Each row below holds a small network's activations on one input, seen along a few directions.
In each table, some parts of the input vary, and every possible input appears once, in random order.
Descriptions start from the smaller parts, as in this example, which fits no table here: values(3) and (point or ring(11) or (line(4) and ring(5))).
Shared parts are said once, and a part with two or three values counts as separate values.
In the rows, 128 means zero.

Table:
r1: [ 99 116 149  46 172  30 152 113  70 132  82  39 130  84 152 128 108 148
 115]
r2: [192 188 142 158  54 135  42 124 146  91 208 199 103 150  99  73 139 152
 180]
r3: [157 159 113 147 117 139   4 156  66 132 150 193 203  41  71 168  98 165
 209]
r4: [151  50  70  63 137 134 219  57 124 100  77  88 112 143  98 104 120 136
 108]
r5: [192 188 149 222 112 211  70  89 125 193 144 167  57  95 149 112 128 144
 153]
r6: [108 185 137 213  44 103  45 103 133 164 155 189 117 130 137 151  48  37
 205]
r7: [ 97  64  88  91 137 158 220 129 162  97 130 130 138 161 117 146 181 140
 103]
r8: [201 200 145 186  87 159  66 125 119 184 122 128 161  87  42  91 145  32
 143]
r9: [112  56 116  83 121 206 184 123 190 107 134 143 135 213 129 141 165 144
  74]
r10: [110  49  49 118 125 136 223 137 143 119  83 118 165 146 122 111 171 160
 116]
r11: [ 96 125 159 130 210  54 143 139 118  90 104  60  85 119 156 152 115 122
 113]
r12: [ 82 152 147 129 174  82 177 194 139 130 145 110 127 128 197 140 127 133
  78]
r13: [ 68 131 199  78 175 116 119 174 129 125 131 101 131 167 196 148 120 151
  68]
Q: What do these inputs look like to the network?
A: values(5) or (values(2) and line(4))

Table:
r14: [190 166 153 170 120  81   7 107 100 147 121 129 103  86 138 101  72 107
 178]
r15: [ 83  74 105  64 183  66 216 123 109  73  81  56 122  99 191 114 125 157
  85]
r16: [153 174 123 165  99 156  85 131 125 114 168 178 132 129  73 134  89  97
 169]
r17: [113  83 127  73 129 137 186 121 164 109 128  93 122 166 114 104 190 112
  93]
r18: [120 125 152 115  88 162 118 134 139 161 170 155 108 124 127 141 177 172
 128]
r19: [115 194 158 168  74  93  76 143 123 128 179 163 137 119 143 126  87  79
 145]
r20: [132 138 133 126 107 168 119 144 124 151 161 163 138 123 131 148 175 191
 128]
r21: [161 204 165 171 139  97  50 151 126 122 150 130 100  79 140 120  87 131
 144]
r22: [173 179 118 190 103 153  79 142 137 124 146 168 118 127  80 121 115 129
 165]
r23: [ 91  49  58  97 177 139 243 114 149  90  73  86 135 150 123 130 141 164
  97]
r24: [125 124 164 107 151  83  63 169 113 105 151 125 105 116 174 142 128 188
 129]
r25: [ 94 115 174  96 192 118 177 144 116 119 109  72 129 164 156 140 152 112
  88]
r26: [141 200 179 164 123 143  68 127 100 151 138 146 120 112 136 122  91 100
 132]
r27: [129 110 166  92 207  69 178 172 143  84 112  71 116 124 154 131 147 131
  94]
r28: [ 83 112 149  92 163  87 170 148 174 108 120  69 133 177 143 169 134 105
  88]
r29: [ 69  76 111  84 197 120 229 127 112 111  62  67 118 146 189 134 124 136
  63]
r30: [130 184 154 179  84  83  53  92 109 188 138 147 131  85 130 139  79  65
 178]
r31: [127 123 115 123 130 168 119 161 137 117 158 186 173 137 112 158 118 184
 133]
r32: [188 163 129 183  71 159  70  82 119 207 138 161 104  88 109 102 124  90
 178]
r33: [110  37  79  97 157 133 228 106 150 126  77  80 107 163 138 124 169 151
  78]
r34: [100 135 176 115 144 154  88 144  99 144 129 148 152 113 159 152 120 162
  96]
r35: [174 184 136 162  69 153  89 115 150 149 170 165 101 131 127  87 142 113
 155]
r36: [150  85 124  88 139 132 179 120 171  96 106  93 139 189 117 114 185 137
  99]
r37: [107 102 106  84 161 132 198 150 136  86 141 116 158 168  79 151 150 118
 110]
r38: [163 182 162 189 117 132  36  87  79 194 108 140 125 106 135 119  81  91
 163]
r39: [180 189 126 185  92 162  83 137 138 149 156 167 114 121 107 117 140 124
 144]
r40: [ 29  67 106  64 154  70 219 120 143  96  87  75 115 156 179 142 131 109
 105]
r41: [ 87  29  66  80 167 120 243 116 146  69  85 119 124 178 134 119 128 132
 114]
r42: [177 148 105 167  75 137  36  90 102 143 133 179 138 131  65 117  77  86
 205]
r43: [193 170 106 184  74 160  60  79 114 194 113 172 147  72  92  91 112 107
 156]
r44: [119 131 118 128 105 158 123 153 112 125 166 167 150 116 105 145 149 193
 149]
r45: [193 157  94 183  61 138  51 104  88 152 132 161 152  98  85  97  96 107
 199]
r46: [ 72 136 157 126 122 121 106 174 137 135 161 158 149 106 166 186 111 138
 120]
r47: [117  96  96  97 159 147 195 156 141  87 121 101 163 144  82 125 161 136
  97]
r48: [ 94  42  92  73 149 147 242  98 154 127  92  77 103 139 146 119 174 127
  76]
Q: The inputs of r29 and r25 match in every part but one. If r48 is changed in the same way as r29 into r25, which row does it become?
A: r17
Q: What do these inputs look like to the network?
A: line(5) and (values(3) or line(4))
Q: Start at r41 and move only the line(5) part, one step at a time. The first step leads to r37. Which rows follow, in order?
A: r31, r16, r42
Q: Start at r16 and move only the line(4) part, one step at a time. The first step leads to r22. Which rows follow, in order?
A: r39, r35
Q: Change only the values(3) part in r30. List by row number the other rows that result.
A: r14, r38

Table:
r49: [157 153 128 164  95 146  84 107 108 166 118 145 129  98 115 110 112 102
 152]
r50: [166 150 114 148  99 141  69 141 127 119 168 181 145 112 106 129 121 165
 168]
r51: [111  95 112 112 148 125 200 115 145 127  99  88 125 143 119 136 147  96
 100]
r52: [ 63 124 181  90 194  75 148 164 119 112 124  80 110 130 194 156 127 136
  82]
r53: [108  96 115 103 138 155 204 113 152 112 117 111 115 169 123 124 162 124
 101]
r54: [176 145 110 174 104 107  74 108 105 155 106 131 131  86 111 107  84 104
 160]
r55: [ 96  87 122  80 141 152 179 134 142 102 125 123 137 167 131 132 165 157
 102]
r56: [169 154 114 163  76 150  93 105 125 155 141 163 121 117 117 100 122 136
 164]
r57: [124 193 198 156 137  85  31 158 106 163 152 125 117  89 174 148  92 119
 134]
r58: [107  89 110 110 166 113 191 116 124 108  82  84 126 137 119 127 123  92
  99]
r59: [100  94 115  88 158 147 180 150 152  80 138 129 143 174 117 149 154 161
 108]
r60: [160 155 118 148  79 140  83 125 130 137 166 175 137 115 111 119 128 143
 167]
Q: The inputs of r52 and r57 match in every part but one. If r59 is changed in the same way as r52 into r57, which row does it become?
A: r50
Q: What do these inputs look like to the network?
A: values(2) and (point or line(5))
Q: Start at r58 and move only the line(5) part, one step at a time. The first step leads to r51. Which rows follow, in order?
A: r53, r55, r59
